B = [ -7.3 -71.3 -40.8 -42.1 -31.6 -72.6 -20.0 -59.3 -42.9]
B[0] = -7.3
B[3] = -42.1
B[7] = -59.3
B[6] = -20.0
B[2] = -40.8
B[5] = -72.6

W =
[[7593 7665 4281 7696 4807 7555 8316 3490 4258 7801 3197 7657 6877 7437
  7634 4067]
 [4597 4523 7283 4521 7181 4701 3407 7781 7243 4140 8421 4417 4197 3817
  4522 7452]]
W[0, 0]	7593
W[:, 5]	[7555, 4701]
W[1, 6]	3407
W[0]	[7593, 7665, 4281, 7696, 4807, 7555, 8316, 3490, 4258, 7801, 3197, 7657, 6877, 7437, 7634, 4067]
W[0, 2]	4281
W[1, 11]	4417
W[0, 1]	7665
W[:, 15]	[4067, 7452]
W[1, 0]	4597
W[1, 4]	7181
W[1, 15]	7452
W[0, 8]	4258
W[1]	[4597, 4523, 7283, 4521, 7181, 4701, 3407, 7781, 7243, 4140, 8421, 4417, 4197, 3817, 4522, 7452]
W[0, 13]	7437

a =
[[ 54.2  48.7  79.2 -15.2  68.0  81.1  76.0 -12.3   0.7  64.0  79.5  45.6
   79.2  54.2  67.0  76.7]
 [-25.7 -36.9 -74.1  72.9 -65.1 -74.2 -76.8  75.5  72.1 -18.6 -76.0 -33.4
  -71.1 -77.2 -36.0 -82.9]
 [ 21.4  22.8 -47.5  76.3 -65.1 -47.0 -43.8  78.4  74.3  21.4 -58.4  20.0
  -53.0   2.4  22.7 -61.9]
 [ 34.3  46.9 -53.4  42.8  72.9 -78.3 -62.7  43.6  36.7  29.4 -60.0  36.5
  -62.5  50.8 -44.8 -53.3]
 [ -9.9 -42.5  76.0  79.3 -66.7  74.3  74.8  74.0  80.8  -6.5  75.3 -36.2
   80.4 -57.9  77.1  73.3]
 [  3.3   7.5 -55.5  72.3 -18.0 -51.0 -53.1  60.6  66.5  12.2 -67.2  -5.9
  -56.7   1.2 -11.9 -41.6]
 [-54.0 -72.1 -53.6  57.7 -74.7 -58.1 -49.7  59.0  51.6 -34.9 -56.6 -57.6
  -49.8 -72.9 -24.6 -69.7]
 [-71.7 -78.7  76.0  52.5 -82.3  78.5  76.1  52.8  69.9 -49.9  72.5 -75.8
   74.9 -72.4  76.8  57.7]
 [-59.9 -65.4 -28.0  71.2 -73.8 -29.6 -15.3  66.1  68.3 -48.4 -11.6 -68.1
  -23.1 -72.4  25.5 -44.3]
 [-78.2 -74.3 -23.1  43.0 -73.6 -15.8 -16.8  35.7  43.0 -64.9 -25.4 -72.9
  -27.9 -79.2   7.2 -57.4]
 [-13.6 -19.6  77.9 -49.6  59.4  74.7  75.9 -45.8  -0.7  -6.2  79.9 -16.9
   80.7  36.9  73.4  77.3]
 [ 51.5  55.7 -72.8  39.3  39.3 -76.3 -71.7  52.7  38.4  49.2 -72.8  52.3
  -72.9  50.2 -57.7 -71.8]]
Indices start at 0.
(0, 0)	54.2
(7, 11)	-75.8
(8, 3)	71.2
(5, 13)	1.2
(1, 9)	-18.6
(10, 3)	-49.6
(5, 5)	-51.0
(0, 5)	81.1
(6, 1)	-72.1
(8, 0)	-59.9
(4, 0)	-9.9
(8, 6)	-15.3
(6, 4)	-74.7
(3, 12)	-62.5
(3, 2)	-53.4
(10, 9)	-6.2
(1, 13)	-77.2
(6, 3)	57.7
(3, 0)	34.3
(1, 6)	-76.8
(3, 7)	43.6
(6, 8)	51.6
(6, 11)	-57.6
(2, 13)	2.4
(8, 5)	-29.6
(7, 8)	69.9
(10, 8)	-0.7
(9, 14)	7.2
(7, 6)	76.1
(9, 1)	-74.3
(7, 2)	76.0
(9, 4)	-73.6
(3, 10)	-60.0
(4, 9)	-6.5
(3, 3)	42.8
(11, 0)	51.5

arr =
array([-0.038, -0.060, -0.080, -0.056, -0.045, -0.023,  0.028, -0.083,
        0.134, -0.080, -0.076, -0.115,  0.130, -0.062, -0.163])
arr[0] -> -0.038
arr[2] -> -0.080
arr[12] -> 0.130
arr[4] -> -0.045
arr[5] -> -0.023
arr[3] -> -0.056
arr[6] -> 0.028
arr[10] -> -0.076
arr[14] -> -0.163
arr[11] -> -0.115
